((129, 107, 129, 146), (109, 128, 153, 120)) --> 129, 120
(127, 132, 127, 129, 131, 109, 158) --> 127, 158
(104, 140, 150, 152, 148) --> 104, 148
(136, 107, 133, 143, 124, 131, 148) --> 136, 148
((105, 129, 123, 150, 131, 123), (149, 119, 126, 117, 116, 145), (136, 140, 139, 108, 139, 113)) --> 105, 113
((127, 120, 121, 121, 143, 132), (133, 131, 132, 145, 138, 107), (122, 127, 125, 151, 142, 136)) --> 127, 136
((106, 139, 129, 131, 135, 145), (121, 132, 124, 131, 135, 130), (136, 134, 126, 133, 134, 137)) --> 106, 137
---
[[120 119 120 133 141 134 131]
 [126 128 132 132 106 130 130]]: 141, 134

[150 145 123 132 130 129]: 150, 145

[[104 114 144  99]
 [138 126 127 143]]: 144, 143

[123 117 109 155]: 155, 123

[[123 119 145 152]
 [115 140 144 141]
 [136 131 124 134]]: 152, 145

[117 123 139 133 156 135]: 156, 139
---
[127 126 135 148 153 145 149] out 148

[136 130 128 139 101 109 131] out 131

[100 113 147 132 120 142] out 132

[158 103 126 127 135] out 127

[[129 128 143 139 125 106]
 [127 127 134 157 130 125]
 [128 127 145 107 128 111]] out 143

[113 132 116 148 104 125 137] out 132
---
127  154  126  128  128  151 Out: 128
140  150  138  143 Out: 150
128  128  132  101  127  123 Out: 101
104  158  114  110 Out: 158
116  126  151  117 Out: 126
129  128  127  149  106  128  107 Out: 106
118  143  108  133  152  126  132 Out: 152
111  113  131  115  112  100 Out: 115
128  128  127  147  101 Out: 127
---
[[140 130 137 115 130 122]
 [151 129 127 132 142 134]] Answer: 142

[124 154 138 141 138 132 134] Answer: 141

[103 156 131 136] Answer: 136

[101 111 131 120 118 130 141] Answer: 131

[134 136 114 100 138 120] Answer: 136

[[130 143 143 145 147 128 120]
 [120 115 118 118 100 131 136]] Answer: 145

[[135 103 136 129]
 [129 127 148 124]
 [131 116 120 138]] Answer: 138

[114 139 120 158 138] Answer: 139

[133 120  99 140 132 118 115] Answer: 133
---
127  127  129  143
100  151  153  147
ans = 127

132  157  148  135   99  113 ans = 135

122  130  131  121  156  124 ans = 121

107  102  110  125  148  127 ans = 125

146  152  135  147 ans = 152

114  121  105  154  119  136  126 ans = 119

123  133  107  136 ans = 133

115  146  114  130  100 ans = 114
---
[128 138 128 117 150 127]
128
[107 129 138 147 123 138]
107
[113 113 102 147 102 107]
113
[126 127 107 132 129]
126
[103 129 139 112 130]
103
[128 128 129 128 126 156 128]
128
---
[107 117 139 132 130] | 107, 130

[[113 133 130 126 123 141 124]
 [145 121 126 126 122 103 133]
 [137 125 120 128 119 154 123]] | 113, 123

[131 116 127 116 101] | 131, 101

[[134 150 106 105 135]
 [112 130 128 141 124]] | 134, 124

[[127 133 138 100 149 142]
 [118 147 150 101 157 153]] | 127, 153

[[129 137 128 126 143]
 [139 145 125 130 124]
 [155 157 121 128 125]] | 129, 125

[[129 129 135 136 134 145]
 [122 128 131 132 115 156]
 [122 130 129 129 100 154]] | 129, 154

[[132 145 154 123 129 123 138]
 [138 129 137 128 126 141 131]] | 132, 131

[131 116 150 127] | 131, 127

[150 141 142 131 146] | 150, 146
---
[132 133 121 125 127 130 155] gives 133

[[129 124 131 128 121 154]
 [131 123 121 124 121 146]
 [135 128 113 127 127 116]] gives 124

[[141 103 130 126 140 133]
 [140 115 126 122 127 125]
 [135 121 133 124 129 124]] gives 103

[117 136  99 120 112] gives 136

[[120 133 147 151 123 128 125]
 [129 131 123 138 129 128 137]
 [128 138 131 134 128 126 140]] gives 133

[[121 119 131 142 115 129 147]
 [129 130 150 113 128 136 128]] gives 119

[[126 139 120 154]
 [157 128 128 112]
 [126 118 139 104]] gives 139
